These are the activations of a small neural network, seen along a few directions. Each row is one input.
In each table, some parts of the input vary, and every possible input appears once, in random order.
Descriptions start from the smaller parts, as in this example, which fits no table here: ring(5) and (point or line(9) or (values(3) and line(6))).
Shared parts are said once, and a part with two or three values counts as separate values.
In the rows, 128 means zero.

Other details of the inputs shift rows strongly along three fixed directions, in all tables alike. That doesn't count.

Rows:
R1: [ 93 149 101 105 120 162 112 181 124 114 101 163 160 133]
R2: [129 118 147 123 134  95 105 109 167 138  93 138 109 139]
R3: [141 116 125 141 136 109 114  95 144 147 129  98 100 122]
R4: [ 93 148  99 111 107 182 128 139 116 128 174 114 145 107]
R5: [163 146 140 139 133 105  87  48 160 161 164 104  83 126]
R6: [ 95 142 107 114 112 191 131 137 119 117 186 129 151 127]
R7: [ 74 158 101 116 121 167 105 164 115 125  96 175 147 123]
R8: [121 141 104 112  97 178 133 136 122 132 212  91 162 103]
R9: [158 103 188 151 122 108 219 147  88 102 131 122 148 143]
R10: [ 96 145 121 120 133 126 106 137 131 137  70 153 118 122]
R11: [138 134  97 127 134 122  82 138 149 140 109 131 126 130]
R12: [109 139 118 122 126 128 119 173 123 124  74 158 143 125]
R13: [152 135 141 142 124 122 138  90 122 143 168  94 109 117]
R14: [131 134 123 125 120 166 145 112 120 119 194 102 132 131]
R15: [ 77 152 118 103 111 155 112 171 127 127 100 167 160 117]
R16: [149 142 136 122 140  82  73  92 172 154  83 130  93 129]
R17: [153 128 134 148 125 121 135  93 119 147 168  89 113 113]
R18: [125 149 126 131 117 158 148 129 100 122 159 125 138 124]
R19: [162 121 139 128 140  99  86  81 179 141 137 118  97 147]
R20: [135 112 153 141 113 127 186 153  97 122 147 107 157 116]
R21: [135  92 187 148 126  92 214 163  95 109  87 129 145 133]
R22: [152  73 172 154 129 108 215 156 101 103 132 104 148 143]
R23: [156 138 128 146 136 110 111  96 132 143 130 115  98 128]
R24: [ 86 142  87 111 121 179 113 159 122 120 136 135 143 121]
R25: [153  82 197 162 145  72 189  91 129 123 104 116  96 152]
R26: [149 121 137 148 123 147 178 126  94 113 184 103 135 135]
R27: [176 137 132 146 142 109  91  56 158 146 169 108  84 146]
R28: [124 124 132 128 142 101 101 143 152 126  62 168 121 152]
R29: [122 144 117 117 125 140 103  96 146 141 148 112 110 122]
R30: [139 143  88 136 133 141  85 112 137 144 149 113 114 125]
R31: [190 109 157 151 136  93 152 101 133 126 156  98 112 146]
R32: [142 133 109 116 127 135  93 117 157 135 153 111 122 129]
R33: [133  93 173 157 141 108 214 155  87  96  89 140 133 157]
R34: [ 75 104 103  89 152 120 136 161  83  96  84 201 152 104]
R35: [120 132 136 111 109 150 149 135 127 121 161 115 148 123]
R36: [142 121 131 120 143 101  95 116 167 132  90 133 107 146]
R37: [108 131 113 110 134 110  83 140 165 141  67 143 117 124]
R38: [129 168 112 113  96 183 115 126 120 129 217 122 160 115]
R39: [110 116  94  78 161  80  62 127 143 118  70 195 126 106]
R40: [122 121 121 149 146  99 114 143 123 138  50 147 111 129]
R41: [103 134  90 122 114 186 130 149 111 122 179 109 151 116]
R42: [119 107 143 144 129 110 168 185 100 115  65 149 153 130]
Each input here is: values(2) and (point or (line(4) and ring(5))).
Changing only the values(2) part turns R21 into R13. The same change can be made to R12. Which row results?
Answer: R23
Change only the values(2) part in R41. List by row number the other rows that result.
Answer: R22
Change only the values(2) part in R7. List by row number the other rows that result.
Answer: R38
Start at R18 and move only the ring(5) part, one step at a time. The first step leads to R33. Which rows follow, in order?
Answer: R14, R29, R10
Change only the ring(5) part in R3. List by row number the other rows that result.
Answer: R17, R30, R40, R41

Rows:
R43: [ 94 159  94  90 118 164  78 146 154 132 124 148 141 128]
R44: [ 89 172  60  89 121 169  56 141 132 144 137 139 138  91]
R45: [135 152 116 113 108 155 122 127 121 129 184 111 151 109]
R46: [ 84 126 111 112 120 143 132 190 113 119  75 164 169 114]
R47: [153 139 141 119 124 110 105  87 160 143 141 110 109 125]
R48: [126 141 118 116 139  94  50 104 182 155  69 144 101 125]
R49: [ 95 148 106 113 119 166 107 120 129 132 149 136 131 121]
R50: [116 119 163 136 110 146 210 149  80 108 168 121 156 120]
R51: [135 139 129 129 142  95  76  84 161 156 101 129  92 124]
R52: [128  98 168 142 130 129 197 134 108 102 137 126 140 149]
R53: [183 123 154 133 133 101 123  75 155 136 170  95 102 144]
R54: [176 126 139 131 143  82  84  80 172 145 119 116  89 147]
R55: [145 106 167 137 116 132 194 138 109 107 172 114 148 142]
R56: [ 98 114 115 117 139 116 120 185 132 119  46 175 143 137]
R57: [123 164  83  98 113 157  73 127 142 143 156 126 143 102]
R58: [100 115 140 120 124 138 151 170 121 111  98 152 155 140]
R59: [103 110 119 129 135 141 153 168 106 107  99 154 153 135]
R60: [176 100 170 159 146  84 171  86 112 123 135 107  98 143]
R61: [111 164  79 112 121 166  72 115 134 141 166 134 125 110]
R62: [120 120 146 138 126 126 168 141  97 122 133 128 146 120]
R63: [ 89 121 129 123 126 156 155 168 110 104 109 155 155 138]
R64: [103 115 130 131 136 114 145 158 107 126  73 154 141 120]
R65: [154 134 138 138 136  96  98  77 148 153 134 114  97 125]
R66: [185  83 173 155 144  75 170 103 129 124 133 105 116 150]
R67: [101 148  89 108 118 163 105 140 113 135 160 126 148  96]
R68: [132 104 170 142 132 118 195 120 101 110 128 124 123 141]
R69: [102 167  70  95 121 160  46 145 160 141 133 150 138 119]
R70: [137 100 162 141 119 134 202 158  93 102 160 119 164 140]
R71: [178 111 162 139 140  84 116  68 170 143 145 101  93 150]
R72: [143 111 164 149 127 108 188 128  95 119 142 119 133 125]
R73: [137 106 150 143 138 108 155 130 124 113 108 139 120 148]
R74: [124 109 140 140 135 124 166 152 109 105 116 143 138 141]
R75: [110 148  92 110 120 151 102 135 119 137 156 127 136  98]
R76: [152 143 133 129 131 108 103  84 140 147 142 113 102 122]
R77: [105 172  69  90 122 164  43 141 158 141 135 145 139 119]
R78: [128 116 160 129 119 113 162 135 130 121 117 130 134 130]
R79: [ 94 130 136 118 142 100 116 141 139 133  37 163 113 130]
R80: [133 120 148 133 116 124 165 149 110 117 138 127 151 121]
R81: [104 122 130 133 129 136 142 141 108 120 108 148 134 131]
R82: [127 113 151 130 135 125 163 128 124 109 118 133 126 147]
R83: [136 144 100 125 112 178 128 102 105 132 229 100 143 109]
R84: [111 134 133 163 104 168 184 183 101 123 124  98 153 140]
R85: [140 136  97 119 117 175 125 112 115 121 232  94 146 114]
R86: [110 110 148 123 134 109 141 156 142 118  71 156 129 148]
R87: [139  94 131 132 166  55  84 132 167 137  19 154  94 145]
R88: [120 135 154 165 107 165 176 171 114 131 119 101 139 143]
R89: [143 117 139 173 123 118 163 144 127 139  91  90 117 150]
R90: [181  90 182 168 152  56 158  74 132 131 105 116  76 151]
R91: [174 131 155 131 122 107 130  80 144 138 171  94 112 126]
R92: [150 148 127 130 117 131 113  84 133 146 191 103 114 114]
R93: [101 158  95 110 115 175 107 131 114 127 158 137 139 116]
R94: [182 107 134 144 146  97 125  80 141 129 169  97  96 134]
R95: [110 165  61 133 124 147  43 136 173 166  85 103 103 127]
R96: [121 125 135 128 122 139 175 147  87 118 141 127 152 115]
R97: [ 91 152  85 108 126 165  77 143 142 128 120 155 139 128]
R98: [144 142  97 114 118 175 127 113 113 118 231  94 143 114]
R99: [123 119 145 131 113 136 169 155 103 115 143 126 163 119]
R100: [142 127 115 130 117 159 151 112  97 121 216  99 134 110]
R101: [ 90 174  74  97 124 172  53 120 146 142 129 149 121 113]
R102: [ 68 132 115 117 126 153 135 175 108 113  76 174 143 126]
R103: [103 127 129 120 129 149 149 156 115 105 113 148 144 138]
R104: [121 122 147 134 130 117 168 146  97 118 109 136 139 123]
R105: [180 116 141 149 143 102 121  71 144 134 173  98 101 142]
R106: [138 123 117 131 120 160 152 112  96 122 210  98 139 111]
R107: [ 98 114 130 121 140 108 112 170 142 123  38 173 135 146]
R108: [161 126 110 130 161  84  65  85 170 145  87 133  82 141]
R109: [124 156  92 120 119 169  94 103 123 139 196 115 131 112]
R110: [127 102 137 137 143 112 163 141  97 112  99 136 124 128]
R111: [129 107 136 143 137 116 161 134 103 119 113 139 125 130]
R112: [100 115 137 126 136 127 146 153 130 110  83 159 130 145]
R113: [145 100 159 152 165  56 108  88 156 141  41 145  72 151]
R114: [138 132 113 117 117 133 114 130 130 132 160 114 137 105]
R115: [153 125 123 118 116 153 150 128 111 117 212  94 149 120]
R116: [160 125 116 136 163  72  64  73 164 155  73 134  69 135]
R117: [ 86 127 141 122 123 136 155 153 112 122  99 148 145 123]
R118: [146 153 132 161  93 182 153 131 121 143 197  66 135 134]
R119: [144 142 122 122 127 103  76 103 165 149 113 131 108 122]
R120: [ 98 121 131 125 129 144 152 162 116 105 105 156 144 139]
R121: [105 123 137 121 134  96 109 153 150 130  40 165 123 130]
R122: [164 120 119 126 137 105  98 104 153 137 152 110 109 128]
R123: [104 150 114 104 108 157 104 131 143 136 148 129 147 114]
R124: [180 139 164 175 122 127 126  86 162 163 152  66  85 147]
R125: [ 83 177  81  94 117 162  56 123 155 152 131 147 125 105]
R126: [121 119 127 117 126 122 141 160 114 117 104 134 147 113]
R127: [167 135 140 128 129  95  97  86 157 145 131 111 104 127]
R128: [ 86 129 125 115 119 134 125 178 123 122  68 165 157 122]
R129: [128 123 164 134 114 142 202 133  84 111 171 112 150 121]
R130: [112 117 148 134 124 139 174 133 106 113 136 135 131 133]
R131: [133 107 130 128 150  72  93 132 154 139  43 145 109 123]
R132: [117 120 135 123 123 130 140 159 126 116 111 148 144 139]
R133: [127 114 133 133 149 105 131 141 128 114  74 151 119 146]
R134: [115 165  78  99 106 168  75 135 140 143 170 129 150  98]
R135: [178 124 141 145 135  93 126  71 133 148 169  96  99 120]
R136: [182 123 145 142 139 105 123  69 145 131 170  99  96 145]
R137: [131 105 142 128 132 118 167 162 110 110 106 139 149 139]
R138: [105 113 118 128 134 140 155 171 107 106 101 157 149 134]
Describe the family of inputs behind these rows.
Answer: line(6) and (point or (values(3) and ring(5)))
Changing only the line(6) part turns R92 into R125. The same change can be made to R93. Which row results?
Answer: R68
Changing only the line(6) part turns R128 into R123. The same change can be made to R81. Which row results?
Answer: R49
Changing only the line(6) part turns R78 into R80. The same change can be made to R82. Which row results?
Answer: R133
Change only the line(6) part in R67. List by row number the other rows that result.
Answer: R51, R62, R64, R65, R117
Change only the line(6) part in R120. List by row number the other rows that result.
Answer: R73, R74, R94, R112, R138
Change only the values(3) part in R64. List by row number the other rows that result.
Answer: R96, R135

Rows:
R139: [ 91 134  99 108 129 144 115 155 109 120 109 162 146 111]
R140: [107 134 119 121 121 163 143 132 110 118 160 129 142 126]
R141: [146 150 114 127 137 125  73  72 161 150 146 115  91 132]
R142: [118 139 127 126 121 150 136 126 119 125 149 127 130 124]
R143: [139 130 135 129 125 118 120 126 145 133 118 123 123 133]
R144: [150 112 167 156 139 101 157  97 131 129 118 116 102 151]
R145: [ 97 136 123 120 136 110 100 147 138 137  47 161 119 122]
R146: [158 140 107 118 137 113  68  89 168 145 148 116 101 129]
R147: [158 115 164 148 132  99 157  94 124 131 138 108 107 133]
R148: [148 101 147 133 141  84 142 134 126 123  95 135 128 129]
R149: [133 109 132 128 128 138 163 144 106 105 155 130 151 134]
R150: [147 112 165 147 125 105 159 129 134 127 113 117 125 145]
R151: [151 129 141 140 131 117 112 104 159 138 126 114 108 150]
R152: [117 133 121 117 112 155 140 148 121 121 159 122 154 121]
R153: [131 127 126 125 135 114 122 113 125 130 123 133 117 121]
R154: [ 89 142 129 123 110 159 151 163 105 124 121 141 156 117]
R155: [154  98 151 144 149  94 155 100 114 118 129 128 110 138]
R156: [136 115 138 128 119 152 178 144 101 104 179 116 156 135]
R157: [106 128 122 122 139 111  96 156 155 130  45 161 119 141]
R158: [108 129 119 119 127 145 140 142 107 116 134 143 139 121]
R159: [ 99 129 127 120 123 136 141 150 111 124 109 143 143 115]
R160: [134 143  95 108 123 143  88 120 139 133 170 125 138 113]
R161: [106 152  98 111 120 164  98 121 130 134 162 130 131 114]
R162: [ 98 129 116 112 130 119 103 166 143 131  60 157 139 124]
R163: [144 142 105 113 131 120  77 106 158 142 139 122 116 122]
R164: [132 158 107 111 110 151  89 121 148 144 165 111 136 114]
R165: [155 152 121 126 122 116  68  90 175 161 141 105 105 126]
R166: [111 165 105 117 108 171 102 116 132 142 175 119 135 113]
R167: [139 119 161 149 127 120 164 112 120 126 138 116 117 139]
R168: [166 103 160 145 135  98 152 105 138 125 143 106 113 143]
R169: [ 74 137  99 105 119 174 122 187 122 111 104 160 164 130]
R170: [111 120 124 125 143 121 130 136 120 118  91 153 123 135]
R171: [144 104 138 182 158  75 135 127 124 145  32 116  80 142]
R172: [155 107 158 140 139  88 157 105 116 128 123 119 114 125]
R173: [ 88 133 121 122 131 127 103 175 150 128  40 168 132 143]
R174: [137 119 142 124 111 143 178 149  98 112 176 111 163 119]
R175: [117 120 116 160 117 158 174 186  92 123 113 106 149 129]
R176: [135 138 100 117 140 123  79  95 141 139 144 135 108 117]
R177: [146 106 142 132 127 128 171 137 105 108 167 121 147 130]
R178: [121 114 146 134 132 115 157 130 114 121 112 134 127 127]
R179: [143 114 143 131 123 127 172 120  91 117 176 116 144 112]
R180: [137 156 104 115 115 163  89 108 152 137 183 108 128 130]
Describe the family of inputs behind these rows.
Answer: values(2) and (point or (line(4) and line(5)))
Changing only the values(2) part turns R159 into R162. The same change can be made to R144. Which row results?
Answer: R151
Changing only the values(2) part turns R175 into R171. The same change can be made to R156. Which row results?
Answer: R170
Change only the line(4) part in R143. List by row number the other rows that result.
Answer: R157, R164, R180
Change only the values(2) part in R157. List by row number the other rows that result.
Answer: R142
Change only the values(2) part in R166. List by row number the other rows that result.
Answer: R150
